These are the activations of a small neural network, seen along a few directions. Each row is one input.
In each table, some parts of the input vary, and every possible input appears once, in random order.
A made-up example of a description, with smaller parts first: one of 2 separate values, together with either a single point or one of 9 places around a ring or (one of 4 places along a line, together with one of 5 places around a ring).
Shared parts are said once, and a part with two or three values counts as separate values.
(in the rows, 128 means zero)

Other details of the inputs shift rows strongly along three fixed directions, in all tables alike. That doesn't count.

Table:
r1: [163 139  66 113 143 186 163 130 131 123  51]
r2: [ 62  84 136 156  80 150 128 135 163 195  78]
r3: [188 173 107 118  94  90 130  77  47  69 168]
r4: [195 142 119 125 195 182 131 173 128  98  93]
r5: [140 174 109 116  73 148 199  66  55  94  87]
r6: [ 66 159 128 145 117 113 116 102 151 144 142]
r7: [213 192 119  66 202 175 139 192 138 100 157]
r8: [110 115 120 112 116 131 140 148 148 169 128]
r9: [ 93 159 131 175 119  92 126 104  74 113 198]
r10: [ 71 125 127 125 100 134 117 148 168 153 132]
r11: [117 145 155 129 236 107  80 195 179 119 177]
r12: [104 167 137 100 149 125 102 156 193 159 142]
r13: [177 123  62  97 170 121 136 158 160 146 103]
r14: [ 93 124 186 137 119 136  99 133 167 155 130]
r15: [122 183 114 158 208  99  75 206 181 136 168]
r16: [102  89 165 168 163 135  85 145 161 143  85]
r17: [153 128 130  81  61 125 160  48  71 131 115]
r18: [140  66  73 122  87 140 153  94 135 133  49]
r19: [198 164  89  89 232  94 100 162 141  99 141]
r20: [175 117  73 112 126 129 128 130 130 154  57]
r21: [127 156  91 132 160 122  99 180 188 165 105]
r22: [ 95 118 167 182 132 118 106 141 113 135 159]
r23: [ 97 143 125 167 138  94 132 120  90 115 192]
r24: [184 103  85 132 137 124 105 132 121 110  55]
r25: [165  69 142 115  73 154 122 116 120 139  55]
r26: [ 79 152 143  97 117 110 145 104 124 136 195]
r27: [147 122 119 164 114 166 161 107  99 105  11]
r28: [173 157 112  74  74 123 136 110 112 122 133]
r29: [220 136 117  97 166 116  98 158 109  90 122]
r30: [181 120 168 129  83 118 129  51  51  99 114]
r31: [ 57 161 157 139  78 166 180 114 122 133 110]
r32: [ 91  93 166 128 168 142  98 172 198 164 111]
r33: [ 58  75 135 152  79 144 156 118 155 181 118]
r34: [ 91 190 187 132 117 152 162 136 106 104 173]
r35: [184 146  60  72 154 110 129 147 134 109 119]
r36: [ 75  41 171 188 132 144 118 110 156 145  79]
r37: [105 154 173 160  99 104 108 111  90  91 202]
r38: [200 135 143  81  95 113 170  90  55 108 202]
r39: [ 83 145 138 100 119 113 154  98 134 134 202]
r40: [216 128 128  72 155 125 127 166 121 135 137]
r41: [159  36 153 113  89 159 146  82 130 151  43]
r42: [ 81  79 174 164  71 156 101 138 171 160  82]
r43: [ 67  81 187 158  92 147 114 104 145 162 101]
r44: [224 116 110  91 175 117 119 153 118  84 137]
r45: [100 104 105 176 196 119 105 186 188 148 124]
r46: [112 121 159 161 139 107 135 125  96 114 208]
r47: [ 96 128 163 153 115 103 125 114  82  88 210]
r48: [ 97 111 183 192  76 121 120  97  85 133 146]
r49: [ 73 157 117 121 132  98 140  93 116 123 185]
r50: [185 130  83 141 162 179 149 131 109 101  53]
r51: [ 97 162 108  87 185 117 102 215 209 142 182]
r52: [ 60 125 113 139 136 113 141 100 152 138 156]
r53: [107 173 117 142 233  98  73 184 182 121 162]
r54: [168 180  96  78 107  93 152  54  56  99 166]
r55: [182 100 135  84 109 134 131 133 114 117 118]
r56: [178  83 155 128  70 154 125 116 120 164  54]
r57: [155  59 107 147 126 131 139  76 117 124  44]
r58: [175 174  76  80  99  98 144  89  70  91 160]
r59: [158  98 120 114  60 149 138 110 131 177  47]
r60: [215 119 117  62 150 129 129 158 138 108 142]
r61: [ 91 172 150 162 121  92 115  80  93 102 188]
r62: [191 161 141 122 189 159 132 178 130  93  69]
r63: [ 67  96 128 124  69 133 157 104 138 140 151]
r64: [ 82 102  95 151 140 128 124 157 171 172  93]
r65: [109  93 160 149 126 148 103 171 169 176  99]
r66: [ 92 132 115 158 132  97 133 112 109  90 198]
r67: [ 83 179 111 133  95 102 123 111 124 115 184]
r68: [ 76 102 116 174 140 115 109 144 143 117 127]
r69: [ 72 187 134 122 100 168 181 110 100 116 200]
r70: [ 96  91 161 176 146 124 111 156 132 142 137]
Each input here is: one of 5 places around a ring, together with either one of 2 separate values or (one of 3 separate values, together with one of 4 places along a line).
Changing only the place on the ring of 5 turns r54 into r17. The same change can be made to r49. Which row results?
Answer: r26
Changing only the place on the ring of 5 turns r57 into r41. The same change can be made to r15. Which row results?
Answer: r56
Which other rows does r15 become when the place on the line of 4 takes its other values? List them by row number.
Answer: r9, r23, r45
Start at r14 and move only the place on the line of 4, one step at a time. The first step leads to r43. Which rows follow, in order?
Answer: r32, r41
Which other rows does r29 become when the choice among 3 separate values takes its other values? List them by row number.
Answer: r16, r22
Start at r37 and move only the place on the ring of 5, one step at a time. The first step leads to r42. Which rows follow, in order?
Answer: r28, r67, r3

Table:
r71: [141  90 115 144  82 136 138  81 107 141  40]
r72: [156 130 115 112 117 115 118 109 116 125 119]
r73: [ 84 132 140 139 119 106 128 106 127 127 180]
r74: [148 135 141  98 109 110 144  90  86 119 171]
r75: [ 97  80 136 158 106 154 109 148 171 167  70]
r76: [ 63 145 126 153 123 119 132 134 134 118 176]
r77: [110 136 124 129 171 141 110 169 180 129 102]
r78: [ 94  82 145 154 113 148 101 137 174 166  65]
r79: [119 125 139 124 171 143 112 167 185 142 113]
r80: [123 149 114 129 140 119 117 124 131 123 133]
r81: [128 120 107 121 174 127 117 150 165 141 103]
r82: [118 178 143 100 152  99 114 146 132 106 219]
r83: [ 89 124 147 148  96 135 154  81 102 120 137]
r84: [208 141 125  88 119 131 136 113 100 121  87]
r85: [120 187 147 103 154 112 124 144 125  99 209]
r86: [149 170 121 107 186 137 103 199 175 132 148]
r87: [129  78 158 173 144 151 107 149 144 134  72]
r88: [ 70 100 157 158  75 133 146  98 116 140 157]
r89: [140 150 130 108 121 122 156  87  81 108 156]
r90: [125 147 142 114 119 129 154 117  96 120 180]
r91: [191 129  91 110 111 127 144 112  97 124  81]
r92: [177 132 125 109 114 142 138 133 115 133  93]
r93: [100  76 149 194 148 153 108 148 152 136  62]
r94: [202 158 101  83 149  99 117 132 117 119 130]
r95: [ 76 114 152 146  84 129 135 117 121 130 158]
r96: [100 105 161 137  80 139 156  73  90 131 128]
r97: [ 96 154 150 131 126 129 144 132 122 120 196]
r98: [160 162 109  89 137  98 144 119  91 110 204]
r99: [ 91 115 124 152  89 128 157  87 100 122 144]
r100: [158 145 113 119 117 142 142 120 105 117 113]
r101: [143 122 120 106 171 131 114 179 170 149 133]
r102: [ 90  81 120 163 112 145 107 147 172 165  70]
r103: [174 106 112 126  82 151 155  96  90 132  45]
r104: [122 132 108 139 119 131 129 126 126 130 118]
r105: [121 141 130 134 125 139 127 116 125 125 111]
r106: [ 36 117 144 173 101 123 129 104 136 128 143]
r107: [ 94 102 124 149  79 130 163  76  85 130 129]
r108: [115 130 116 135 171 149 124 175 179 139 112]
r109: [ 86  79 122 162 131 145 121 127 175 154  61]
r110: [156 116 124 145 192 111  87 177 155 121 128]
r111: [ 85 150 135 129 133 101 115 130 136 115 190]
r112: [211 115 112  93  93 130 140 111  92 132  81]
r113: [141 137 124 111 161 145 117 183 169 129 119]
r114: [ 40 107 143 170  87 123 129 118 135 137 157]
r115: [213 130 119  84 112 119 129 109  99 127  93]
r116: [141 172 140  95 147 100 129 124 115 108 217]
r117: [ 93 142 129 134 123 108 135 124 124 123 198]
r118: [197 134 112 102 113 135 143  99  93 119  66]
r119: [143 146 107  98 203 107  99 179 179 138 153]
r120: [ 68 151 139 150 122 133 139 136 130 115 171]
r121: [139 102 148 154 176 127  88 177 161 131 117]
r122: [188 140 128  95 122 138 129 115 109 118 101]
r123: [155 154 100 110 175 112 101 186 169 142 135]
r124: [219 123 106 118 155 114 126 118  81  89 107]
r125: [111 122 132 135  91 139 167  86  80 122 138]
Describe the family of inputs behind these rows.
Answer: one of 5 places around a ring, together with either a single point or (one of 2 separate values, together with one of 5 places along a line)
Changing only the place on the ring of 5 turns r112 into r103. The same change can be made to r74. Which row results?
Answer: r89
Changing only the place on the ring of 5 turns r113 into r114. The same change can be made to r79. Which row results?
Answer: r73
List by row number the other rows that have the place on the ring of 5 in common with r104.
Answer: r71, r76, r80, r81, r91, r99, r106, r107, r109, r124

Table:
r126: [103 155 134 124  65 117 157  79  80 126 182]
r127: [117  93 122 160 138 150 135 132 142 137  61]
r128: [ 95 104 162 150 133 133 124 137 137 140 139]
r129: [ 99  79 120 178 121 145 124 135 146 149  55]
r130: [167 137  97 119 144 118 132 125 103 100 135]
r131: [ 95 161 122 119 148 127 107 177 182 146 145]
r132: [ 94 132 118 123 107 124 140 124 135 134 162]
r133: [198 105 136 101 129 143 120 131 123 124  67]
r134: [203 174  99  98 149 112 125 132  95  91 133]
r135: [199 125 123  88 150 105 110 121 120 120 120]
r136: [ 98 132 142 124  70 141 154  85 104 131 124]
r137: [132 102 145 128 144 134 120 140 143 127 130]
r138: [ 91 153 118 114 160 111 106 153 183 148 154]
r139: [ 99 146 144 160  96 127 155  76  73 105 158]
r140: [111  87 115 122 115 157 140 130 163 152  73]
r141: [102 145 130 121 123 139 138 130 143 143 140]
r142: [202 121 117  92 143 114 121 137 112 109 140]
r143: [132  71 140 148 118 139 115 141 145 154  76]
r144: [185 111  94 115 146 122 119 110 121 122  58]
r145: [102 146 156 139 149 115  93 168 153 131 170]
r146: [219 151 123  87 143 111 120 135 100 110 150]
r147: [102 141 126 145 142 125 138 118 111 102 165]
r148: [ 92 149 123 117 167 135 126 175 181 150 149]
r149: [125 123 156 136 137 133 117 136 132 133 140]
r150: [107  90 130 177  72 143 142  80  92 135  73]
r151: [102 159 148 150  91 121 154  75  67  91 167]
r152: [ 86 165 120 122 155 115 122 173 169 144 187]
Describe the family of inputs behind these rows.
Answer: one of 3 separate values, together with either a single point or (one of 2 separate values, together with one of 4 places along a line)
Changing only the choice among 3 separate values turns r137 into r140. The same change can be made to r142. Which row results?
Answer: r132
Which other rows does r143 become when the choice among 3 separate values takes its other values? List them by row number.
Answer: r129, r152
Which other rows does r133 become when the choice among 3 separate values takes its other values? List them by row number.
Answer: r136, r151
Which other rows does r129 become when the place on the line of 4 takes its other values? List them by row number.
Answer: r130, r134, r150

Table:
r153: [ 29 101 118 180  85 142 159 100 129 123 132]
r154: [ 75 115 113 126 159 130 110 211 218 163 158]
r155: [169 149  71  85 162 114 127 123 130  96 125]
r156: [197 171  92  84 159 143 146 156 127 141 126]
r157: [166 170 134 127 143 123 147 132  73  93 179]
r158: [161 169  85 107 153 150 136 161 139 103 118]
r159: [ 63 174 121 151 172 144  89 195 205 136 117]
r160: [ 46  79 145 204  99 138 144 106 114 110 135]
r161: [ 42  80 146 196 103 124 118  85 118 113 132]
r162: [107 112 148 127 127  96 103 133 128 123 200]
r163: [ 79 154 148 174 187 140  74 200 191 122 122]
r164: [103 148 144 136  71 136 151  81  91 154 121]
r165: [164 168  94 103 158 142 145 163 135 125 119]
r166: [150 150 123 115 165  89 126 112  87  95 192]
r167: [192  45 115 116 109 143 129 148 136 140  62]
r168: [125  71 122 122  81 137 101 130 186 175  33]
r169: [203 149 131 104 168 102 106 124 119 128 128]
r170: [115 127 133 119  43 141 160 103  93 132 155]
r171: [192  98 140 133 126 152 115 129 120 156  30]
r172: [141 165 163  41 143 151 174  97 119  98 183]
r173: [113 118 159 162  96 107 128  70  87 117 120]
r174: [ 65 133 103 148 192 132 125 197 203 152 138]
r175: [140 167 102  87 149  95 140 103 104 130 197]
r176: [158 175  90  77 154  90 143 105  91 102 186]
r177: [104 131 139 136  77 113 142  63 103 153 124]
r178: [129 172 107 110 183 106 101 161 181 137 124]
r179: [165 171 141 125 148 125 141 134  83 116 196]
r180: [ 62  98 192 178  56 134 108 121 121 147 134]
r181: [107 102 122 107  58 108 143  75 100 134 158]
r182: [183 126 104 105 106 151 139 116 116 140  20]
r183: [102  94 141 169 109 124 158  99  82 114 143]
r184: [187 152 121 105 162 103 152 125  76 108 204]
r185: [184  88 110 147 126 171 128 141 122 110  34]
r186: [ 77 156 140 125 144 134  84 211 216 168 137]
r187: [ 62  83 185 176  63 112 100 100 134 146 139]
r188: [ 95 121 152 155 162 144  88 223 201 152 155]
r189: [ 91 147 116 130 139 119 158 129 127 146 190]
r190: [181  88 117 138 131 134 101 112 135 111  25]
r191: [193  97 131 134 122 150 119 126 111 134  14]
r192: [203  70 169  65 150 184 152 112 139 115  43]
r193: [157 146 130 112 163  91 125 107  90 117 200]
r194: [100 148 121 137  73 113 139  58  95 103 128]
Changing only one part turns r158 into r185. The same change can be made to r172. Which row results?
Answer: r192
Changing only one part turns r193 into r175. The same change can be made to r187. Which row results?
Answer: r168
Describe the family of inputs behind these rows.
Answer: one of 2 separate values, together with either a single point or (one of 4 places along a line, together with one of 5 places around a ring)
